Each row below holds a small network's activations on one input, seen along a few directions.
Each table varies a few parts of the input and shows all the possible inputs, shuffled.
Descriptions start from the smaller parts, as in this example, which fits no table here: one of 8 places around a ring, together with either a single point or one of 11 places along a line or (one of 3 separate values, together with one of 4 places along a line).
Shared parts are said once, and a part with two or three values counts as separate values.

Table:
x1: [-0.09 -3.09  3.14 -2.82  2.06 -6.05  3.67  5.68 -2.51 -2.62  7.18  3.35]
x2: [ 0.48 -1.25  1.91  0.47  1.08 -4.56  3.49 -2.78  5.97  0.27  5.65  4.72]
x3: [-1.39 -2.34 -4.88 -3.34 -6.00  2.13 -1.43 -0.79 -2.30 -0.29 -2.87  0.98]
x4: [-1.53  3.19  0.95 -0.66  3.33  2.53 -0.29 -2.80  1.74  4.61 -0.62 -5.80]
x5: [-0.04  0.32 -2.34 -0.37 -6.55  5.55 -3.08 -2.96  0.15  0.77 -2.88  3.21]
x6: [-3.16 -3.84  3.15 -0.23  0.87 -6.25  3.96 -1.17  2.89 -0.81  5.09  3.54]
x7: [-0.62  2.22  0.23 -0.17  5.75  0.55 -1.10  1.91 -1.47  0.63 -3.39 -5.28]
x8: [-0.69 -1.09 -4.27 -2.44 -5.36  5.53 -2.31 -2.86  0.98  2.02 -2.51  3.04]
x9: [-0.54 -2.82  3.29 -0.78  1.27 -6.85  5.06 -0.15  1.28 -1.18  5.95  4.19]
x10: [ 0.31 -2.09 -5.42 -1.31 -4.54  4.25 -1.74  1.83 -1.08 -3.62 -3.94  0.75]
x11: [-1.08 -3.02  2.84 -0.18  0.24 -6.05  5.35 -2.57  3.88  0.80  4.37  3.49]
x12: [ 1.73 -0.08 -1.91  0.40 -5.58  5.97 -2.17 -1.91 -0.32 -0.48 -4.15  2.85]
x13: [ 3.42 -1.51  2.29  4.67  2.87 -2.84 -0.10  1.27  0.33 -3.15  5.86  3.98]
x14: [ 1.12 -3.66  1.51  1.64  3.51 -4.12  3.15  1.58  0.80 -3.51  6.18  4.24]
x15: [ 3.24 -3.22  2.96  3.66  2.58 -4.46  1.96  2.07 -0.94 -3.14  6.03  3.36]
x16: [-1.03 -1.47 -5.59 -4.71 -6.15  0.92 -2.29  5.82 -2.80 -3.50 -2.45 -0.96]
x17: [ 1.66 -0.06 -3.03  1.60 -4.87  5.98 -2.88  2.55 -0.39 -3.23 -4.50  1.90]
x18: [ 0.71  3.00  1.50  2.08  4.94 -0.10 -1.64  3.02 -2.22  1.39 -3.94 -5.35]
x19: [ 1.73  4.88  1.42  3.05  3.94  2.39 -1.28  0.89  0.07  2.92 -3.02 -4.51]
x20: [-0.77 -1.60  2.09  0.99  1.72 -6.03  4.47  0.42  0.25 -2.13  6.23  4.35]
x21: [ 1.72 -1.43 -3.52  0.93 -5.32  4.10 -1.90  2.69 -1.79 -3.65 -4.51  0.33]
x22: [-3.96  1.46  1.64 -2.39  3.58  0.21 -0.57 -1.76 -0.34  3.05 -1.45 -6.81]
x23: [ 2.61  0.98 -2.47  1.03 -5.18  6.71 -2.04  0.24  0.06 -1.77 -4.36  2.84]
x24: [ 4.94  0.30  2.17  3.95  1.86 -2.87  1.17 -1.02  1.76 -2.03  5.50  4.41]
x25: [-0.87  4.36  2.10  1.82  2.01  2.06 -1.45 -2.70  0.83  4.13 -1.01 -5.47]
x26: [ 0.63  3.91  1.37  3.23  4.96  1.61 -2.61  3.14 -0.61  1.80 -3.65 -4.40]
x27: [-1.58  3.14  1.50 -4.71  4.84 -2.21 -1.99  5.68 -3.35  0.76 -2.45 -5.66]
x28: [-2.15  3.69  0.77 -0.92  4.47 -0.54 -0.12  0.15 -2.56  1.93 -2.24 -5.57]
x29: [ 0.85  3.98  2.28  2.22  3.42  2.19 -1.01 -1.41  0.11  3.50 -2.52 -5.01]
x30: [-1.34 -0.96 -5.33 -1.94 -5.68  2.88 -1.19  0.43 -2.21 -1.81 -3.12  1.04]
x31: [-2.02  2.76  1.70 -2.62  4.01 -0.84  0.13 -1.03 -2.30  2.76 -1.62 -6.22]
x32: [-1.77 -2.76 -4.57 -2.97 -6.00  3.47 -1.09 -2.73 -0.45  2.37 -3.17  1.58]
x33: [ 1.52  0.12  2.93  2.72 -0.34 -4.82  1.64 -3.66  4.19 -0.64  5.76  4.51]
x34: [-3.24 -3.19 -4.93 -3.35 -5.95  2.64 -2.38 -1.30 -0.74  0.53 -2.96  0.95]
x35: [ 3.59 -0.64  3.17  3.17  1.22 -4.00  1.62 -2.86  2.79 -1.39  4.92  4.28]
x36: [-2.42  1.82  1.35 -1.75  3.00  0.94  0.98 -2.93  0.31  4.71 -1.38 -6.84]
Q: What is each input in this table made of?
A: one of 3 separate values, together with either a single point or one of 11 places around a ring
Q: Changing only the choice among 3 separate values turns x8 into x2. The same change can be made to x10. Which row results?
A: x14
Q: Start at x7 and move only the place on the ring of 11, one step at a time. The first step leads to x18. Which rows follow, in order?
A: x26, x19, x29, x25, x4, x36, x22, x31, x28
Q: Which other rows does x21 become when the choice among 3 separate values takes its other values? List them by row number.
A: x15, x18

Table:
x37: [ 0.92  0.48 -3.85 -0.35 -4.65  5.46 -3.09  3.41 -3.03 -1.91 -6.49 -1.87]
x38: [ 0.25 -0.60  0.06 -2.07 -0.19 -3.27  0.35  5.25 -1.02 -2.66  1.66  2.32]
x39: [ 0.72  4.52  4.50  0.83  4.78 -3.14  0.63  0.86  1.26  1.48  1.58 -2.82]
x40: [-3.56 -3.28 -1.82 -1.16 -3.52  0.22  1.94 -4.59  3.58  1.60  0.47  1.33]
x41: [ 2.55 -3.13  1.03  4.98  0.25 -0.65  2.56 -1.97  2.26 -2.57  3.48  5.37]
x42: [ 0.81  4.31 -0.93  1.50  2.38  7.06 -3.96 -0.14 -0.53  2.98 -5.83 -5.09]
x43: [ 1.80  1.24 -3.76  2.32 -5.72  6.12 -3.14 -3.13  1.01  0.07 -4.72  2.08]
x44: [-4.11 -3.36 -3.28 -4.34 -1.24 -0.77  1.29  1.53 -1.35 -1.62 -2.07 -1.88]
x45: [-0.31 -0.80 -1.48 -4.48 -1.69 -1.36 -0.40  3.13 -3.80 -1.08  1.88  0.99]
x46: [ 2.20 -0.40  1.93  0.96 -1.94 -2.02  1.82 -1.66  3.57 -0.64  3.51  5.92]
x47: [-4.13  0.43  1.09 -1.45  3.77 -1.37  1.35 -2.53  0.39  4.44 -2.52 -5.75]
x48: [ 1.97  1.40  3.17  4.89  6.97 -2.65  1.11  0.14  0.57 -0.08  1.81 -3.58]
x49: [ 0.95 -3.55 -0.23  2.09  1.53 -2.19  0.21  4.61 -2.12 -4.74  1.59  1.99]
x50: [-1.03  3.61  3.19 -1.89  2.95 -1.01 -0.44 -1.24 -1.88  3.37  1.63 -3.29]
x51: [ 0.96 -0.86  0.38 -1.82 -3.68 -0.43 -0.23 -3.67  1.06  1.35  4.02  4.28]
Q: Changing only one part turns x51 into x50. The same change can be made to x41. Which row results?
A: x48
Q: What is each input in this table made of?
A: one of 3 separate values, together with either a single point or one of 4 places along a line

Table:
x52: [-3.33  0.22 -2.15 -7.84 -2.12 -1.44 -1.73  1.99 -5.29  0.51 -1.67 -3.88]
x53: [ 0.53  5.11  0.70  0.28  6.14  1.98 -4.45  7.16 -5.04  0.22 -3.97 -9.48]
x54: [ 1.75 -2.30  3.43  0.06  0.84 -7.36  3.51  2.41  3.36 -3.51  7.64  7.78]
x55: [ 4.47  5.54  8.01  5.53  9.62 -3.92  2.07  0.23  0.53  0.57  5.01 -2.45]
x56: [-5.47  1.58 -1.76 -3.01  3.82 -0.95 -0.47  1.23 -2.24  1.12 -5.39 -8.94]
x57: [-2.96  1.20 -0.10  1.69 -0.64  4.92 -0.31 -7.76  4.98  5.06 -5.08 -3.45]
x58: [ 4.23  6.32  0.96  5.77  1.96  7.25 -4.96 -3.98  1.18  4.25 -4.97 -1.91]
x59: [ 2.27  0.92 -3.71  0.64 -9.57  4.27 -2.52 -2.97  2.71 -1.54 -1.79  6.55]
x60: [-1.87 -1.29  3.53 -2.31  1.67 -6.15  3.35 -3.59  1.49  3.16  7.76  2.33]
x61: [ 0.14 -5.58 -3.78 -1.93 -2.44  0.92  0.07  9.09 -5.72 -5.66 -3.20  0.80]
x62: [-0.68 -1.16 -3.49 -5.34 -2.67  0.35 -1.12  8.78 -4.56 -3.72 -2.67  0.54]
x63: [-2.88 -0.06  4.06  2.17  6.47 -5.59  4.73 -4.02  3.59  3.50  3.33 -2.92]
x64: [-1.31  0.57 -1.19 -2.53 -6.53  5.01 -1.21 -7.36  2.27  5.03 -1.15  1.26]
x65: [ 2.40 -7.29  1.82  3.44  1.63 -6.02  4.16  1.77  1.57 -5.72  7.78  7.80]
x66: [ 2.70 -3.77 -6.34  3.39 -8.19  6.73 -1.13 -2.97  1.17 -3.28 -1.64  5.96]
Q: What is each input in this table made of?
A: one of 3 separate values, together with one of 5 places along a line
Q: Changing only the choice among 3 separate values turns x55 into x53. The same change can be made to x54. Which row results?
A: x62
Q: Which other rows does x61 become when the choice among 3 separate values takes its other values? List them by row number.
A: x65, x66
Q: Which other rows does x63 become when the choice among 3 separate values takes its other values? List them by row number.
A: x56, x57
